A small network was shown many inputs. Here are its activations along a few directions, one row for each input.
In each table, some parts of the input vary, and every possible input appears once, in random order.
A made-up example of a description, with smaller parts first: one of 6 places along a line, together with either a single point or one of 9 places along a line or (one of 2 separate values, together with one of 8 places around a ring).
Shared parts are said once, and a part with two or three values counts as separate values.
In the rows, 128 means zero.

Other details of the inputs shift rows strongly along two fixed directions, in all tables alike. That doesn't count.

Table:
x1: [180 171  93 132 124 127 157  83 170 107 119 126]
x2: [ 90 186 163 175 109  50 100 139 135 162  74 138]
x3: [ 49  70 132  96 180 137 102 196 111 121 229 129]
x4: [148 143  71 168 139 147 163  82 162  99 110 108]
x5: [198 131  73 111  78 144 128 100 123 166  72 164]
x6: [ 84 147 139 219 122  59 125 105 130 163 100  94]
x7: [ 88  61 113 149 114  91 103 171  56 190 143 133]
x8: [202 119  81 125  95 126 122 114 103 140  46 165]
x9: [ 81  92 176  53 154 131 131 200 107 137 232 145]
x10: [ 88 141 160 223  87  77 137 111 115 150 103  84]
x11: [162 114 138  53 142 198 136 127 159 102 117 157]
x12: [160 134  90  61 152 174 131 139 166  78 145 150]
x13: [191 113 120  84 124 178 153 111 144  68 172 125]
x14: [ 84 140 169 110 144  77  76 128 124 168 179 135]
x15: [125 167  92 163  52  54 147 140  92 217 121 143]
x16: [156 173 110 111 117 149 118 101 182 121  74 150]
x17: [ 81 152 143 112 143  68 106 143 119 152 201 126]
x18: [167 103 146  68 160 181 130 141 138  76  91 158]
x19: [ 63 164 126 201 128  58 110 107 125 157  89  98]
x20: [167 164 113 126 148 117 105  84 150  92  60 139]
x21: [155  82 123 108 158 213 140 134 122  78 107 107]
x22: [ 83 160 136 221  77  83 164 112 121 152 140  86]
x23: [ 92 140  70 200  67  75 153 138  82 208 113 127]
x24: [192 142 148 149 107 137 132  88 140  85  74 126]
x25: [188 152 140 134  89 154 138  73 160 111 100 125]
x26: [143 154  93 158 112 185 184 112 138 106  94  99]
x27: [111  70 219  81 166 135  89 193  74 130 197 133]
x28: [127 160  57 151 145 145 147  84 157  93 100 112]
x29: [109 192 187 169  74  94 136 122 125 197 107 114]
x30: [ 48  64 154  89 169 151 137 199  99 128 223 127]
x31: [133  87  92  99 176 187 111 137 152  68 100 130]
x32: [109 112 191 142 155  62  86 140 108 149 164 132]
x33: [132  80 114  92 165 202 146 140 140  75  93 129]
x34: [111  70 189  76 174 114  75 148 118 148 239 140]
x35: [183 130 122  70 134 200 161 136 136  88 153 126]
Each input here is: one of 5 places around a ring, together with either a single point or one of 6 places around a ring.
Q: Changing only the place on the ring of 5 turns x30 into x18. The same change can be made to x3. Which row results?
A: x2
Q: Change only the place on the ring of 6 in x12. List by row number the other rows that result.
A: x1, x9, x13, x17, x35
Q: Change only the place on the ring of 5 in x4. List by row number the other rows that result.
A: x1, x6, x32, x34
Q: Change only the place on the ring of 6 in x34. List by row number the other rows that result.
A: x11, x14, x16, x25, x29

Table:
x36: [ 72 149 189 154  97  79 130 180 104 187 157 130]
x37: [157 190  75 136 113 134 133  65 166 121  81 128]
x38: [151 176  67 154  99 149 172 111 161 119  72 134]
x39: [ 50 143 154 151 110  47 106 148 126 173 172 132]
x40: [ 92 160 189 183 112  58 133 122 102 155 217  89]
x41: [ 35 133 157 177 141  62 124 157 110 166 155 114]
x42: [ 85  84 147 126 133 114 118 184  60 148 170 115]
x43: [101 116 183 106 129 130 107 161 102 176 197 127]
x44: [ 54 134 147 164  99  73 131 166 119 192 177 126]
x45: [ 60 128 203 166 127  70 111 142 118 183 147 103]
x46: [ 43 139 158 174 143  72 109 129 109 188 169 102]
x47: [ 49 156 152 164 146  49 101 166 110 164 157 113]
x48: [179  59  99  81 135 190 130 145 121  97 145 153]
x49: [176  87 131  63 142 203 129 138 145 102 151 136]
x50: [184 154  85 143  92 118 128  77 149 123  58 133]
x51: [175  81 104  80 182 167 100 145 112  70 125 140]
x52: [174 110 139  48 161 186 100 110 140  88 152 145]
x53: [179  62 110  86 168 172  89 123 133  83 135 138]
x54: [183  75  98  66 149 171 130 143 111  92 142 168]
x55: [154  93 139  72 190 190 130 141 128  68 123 124]
x56: [180 174 116 179  95 127 183  74 168  72 107 105]
x57: [ 62 103 143 125 141 133 112 149  99 161 204 108]
x58: [ 68 158 196 141 108  53 105 161 110 168 152 136]
x59: [138  73  90  83 154 208 133 126 143  87 158 117]
x60: [148 186 100 214  92 101 146  57 135 159  25 107]
x61: [155  77 137  73 145 214 130 130 139  87 142 120]
x62: [ 61 143 204 165 134  78 107 132 106 188 153 105]
x63: [164 102  88  57 166 187 125 113 139 107 173 149]
x64: [158  50 104  92 137 200 131 136 114  82 136 137]
x65: [156 177 120 152  95 176 155  78 149 126  62 108]
x66: [ 76 148 196 138 104  54  95 143 121 184 160 122]
x67: [183  64 101  67 142 172 127 133 123  97 145 166]
x68: [103  84 147 123 122 107 115 188  78 160 181 143]
x69: [158  61 101  90 145 199 134 147 102  77 132 138]
x70: [ 84 111 196 118 158 102  89 174 116 130 168 137]
x71: [172  89 136  53 147 186 133 133 148  91 147 162]
x72: [166  52 101  88 140 200 124 129 113  94 140 124]
x73: [ 88  82 156 130 164  94 108 172  70 142 161 118]
x74: [ 83 120 133  96 152  92 124 177  99 156 197 138]
x75: [130 222  89 204 103  99 132  60 173 149  46 111]
x76: [112  90 148 120 124 116 101 160  76 182 195 131]
x77: [165 177 124 133  94 132 141  86 176 106  55 141]
x78: [130  71  93  86 151 207 141 134 144  75 154 129]
x79: [138 206  75 196  65 109 170  84 173 169  55 111]
x80: [150  72 148  81 174 194 127 127 150  70 128 135]
x81: [ 45 136 161 174 130  54  98 151 132 167 163 124]
x82: [133 176  67 156 110 156 175 107 145 106  62 105]
x83: [168  49 110  91 171 181 113 118 123  88 131 127]
x84: [155  85  90  62 156 179 137 130 152  90 163 160]
x85: [ 83 145 191 138 100  62 118 149 116 203 166 130]
x86: [147 170 119 155  93 167 170 106 151 105  47 120]
x87: [ 73 114 171 179 116  47  88 153 102 174 145 131]
x88: [192 165  81 142  95 134 146  73 133 147  69 142]
x89: [134 225  69 191  78 104 181 107 152 155  46 113]
x90: [ 92 144 189 184 105  50 138 132 114 150 211  86]
x91: [159 229 123 173  71 106 160  65 158 174  45 130]
x92: [155 181  70 140 106 131 169  99 163 119  72 147]
x93: [152 194  69 132 119 120 148  97 158 102  65 128]
x94: [167 172 128 151 117 139 126  81 181 111  50 120]
x95: [ 73 125 168 178 123  47  91 164  90 168 141 132]
x96: [147 226 135 195  94 105 129  63 170 149  31 114]
x97: [151 228 115 182  69 111 177 110 148 155  30 115]
x98: [185  84 104  63 156 173  93 110 114  95 151 149]
x99: [ 72 115 144 104 147  88 100 167 113 135 194 143]
x100: [187 168  75 138 101 121 161 105 124 128  53 142]
x101: [169  85 134  67 139 204 136 146 146  91 147 149]
x102: [ 66 108 151 127 167  95  92 170 119 129 184 134]
x103: [100  82 158 111 126  82  88 159  96 147 180 148]
x104: [150  83 145  80 181 193 129 137 138  65 124 136]
x105: [160  98  86  71 158 205 127 125 137 107 173 136]
x106: [181  88  97  58 162 160 109 142 106  75 135 149]
x107: [183 164  73 151  94 139 163 118 122 129  53 128]
x108: [ 88 121 191 110 166  98  90 178 106 132 167 125]
x109: [ 82 131 169 174 126  56  76 136  90 190 155 120]
x110: [ 79 132 161 155 104  40  99 160  85 174 151 140]
x111: [129 167  73 164 102 160 174 102 155 104  63 117]
x112: [ 83 100 200 120 150 103  86 163 127 135 172 135]
x113: [147 160 122 157  85 168 168  95 162 110  51 118]
x114: [173 100 133  52 154 185 136 144 137  86 143 164]
x115: [109 124 176 133 148  87 140 163  93 103 227  97]
x116: [142 211  77 182  72  91 168  72 175 168  55 124]
x117: [160 142  92 173 119 134 153  94 135 105  36 127]
x118: [151 180 113 147 101 163 171 110 141 107  46 107]
x119: [180 184 113 177 102 126 186  84 157  67 103 106]
x120: [137  89  93  80 199 183 134 137 132  67 139 122]
x121: [160  47 113  95 169 181 121 125 124  76 127 140]
x122: [ 90 114 154 166  88  66 114 161  89 210 164 120]
x123: [167  67 102  87 147 208 119 119 101  99 146 126]
x124: [155 233 117 169  76  93 175  97 150 155  30 129]
x125: [ 94 119 156 152  95  48 111 148  91 210 164 134]
x126: [148 237 122 169  80  85 153  92 155 136  24 122]
x127: [133  69 102  90 183 188 130 123 153  70 144 132]
x128: [ 74  99 151 125 162  96  82 152 130 146 192 120]
x129: [ 64  85 151 130 165 105 106 147 121 150 188 109]
x130: [156  91  92  58 163 172 107 117 156  82 162 139]
Q: What do these inputs look like to the network?
A: one of 5 places along a line, together with either a single point or (one of 3 separate values, together with one of 6 places around a ring)
Q: Changing only the place on the line of 5 turns x51 into x109. The same change can be made to x106. Which row results?
A: x98
Q: Changing only the place on the line of 5 turns x50 into x110. The same change can be made to x85. Which row results?
A: x114
Q: Change only the choice among 3 separate values in x104. List by row number the other rows that result.
A: x41, x117
Q: Change only the place on the ring of 6 in x79. List by row number the other rows that result.
A: x59, x116, x128, x129, x130
Q: Change only the choice among 3 separate values in x36. List by row number the other rows that result.
A: x38, x68
Q: Start at x60 and move only the place on the line of 5, one step at a time. The first step leads to x83. Which rows follow, in order?
A: x121, x117, x73

Table:
x131: [136 168 121 174  98 106 134 107 154 124  54 135]
x132: [162 150  62 146  83 124 140 102 126 167  67 145]
x133: [107 153 147 164 102 117 138 123 135 150 133 102]
x134: [141  83 142  97 169 140  91 147 109  94 161 137]
x135: [151 153  88 170  74  87 143 118  98 176  88 136]
x136: [138 169 127 140  98 119 149 104 158 119 104 137]
x137: [132 168 120 128 118 124 129  97 154 133 117 133]
x138: [118 141 111 160 121 128 158 120 149 117 107 125]
x139: [136 164 127 148 122 124 126 121 133 124  67 129]
x140: [139 181  89 156 107 134 147  90 169 127  86 114]
x141: [102 172 104 182 116 105 147 100 149 151  93 114]
x142: [ 65  92 194  99 162  75  77 175 102 177 220 136]
x143: [ 82 144 157 159 119  73 122 151 109 158 183 105]
x144: [151  82 116  75 178 176  89 130 136  88 139 146]
x145: [104 173 158 161 104  68 128 121 119 157 148 120]
x146: [112 127 131 165  73  88 129 141  85 206 122 132]
x147: [145 180 137 166 107  80 137 101 140 144  88 122]
x148: [ 81  50 160  90 166 126 102 177 103 111 204 131]
x149: [101 105 138 137 156 115 128 146 107 125 180 117]
x150: [176 115 128  82 140 195 134 102 149  83 134 134]
x151: [ 51  89 184 117 138  89 106 194 104 154 238 123]
x152: [ 60 131 163 152 130  80 119 159  96 161 145 110]
x153: [ 86 131 156 119 135 117 125 168 112 143 179 113]
x154: [ 80 145 155 187 112  97 142 127 120 167 132 104]
x155: [173  75  96  80 176 187 124 118 128  53 137 126]
x156: [202 107 106  72 149 190 140 108 172  62  99 152]
x157: [125 130 172 132 124 112 119 126 130 150 132 124]
x158: [139 122 102 118 100 125 136 151  89 167 115 145]
x159: [170  99  79 108  99 150 143 135 117 132 108 158]
x160: [135 176 134 125 114 130 145 115 139 126 108 129]
x161: [146  79 149  95 159 173  98 136 123  97 139 134]
x162: [185 101 125  50 173 195 127 132 143  74 128 145]
x163: [174 115  82  90 167 214 159 116 149  61 104 129]
x164: [111  56 124  71 186 162  95 147 118  97 183 131]
x165: [161 155  97 166 106 156 155  73 157 103  40 108]
Q: Changing only one part turns x148 into x164. The same change can be made to x159. Which row results?
A: x132
Q: What do these inputs look like to the network?
A: one of 5 separate values, together with either a single point or one of 6 places around a ring
Q: List by row number the other rows that have the choice among 5 separate values in common with x152.
A: x139, x153, x158, x160, x162, x163
Q: List by row number the other rows that have the choice among 5 separate values in common with x147.
A: x134, x135, x143, x145, x149, x155
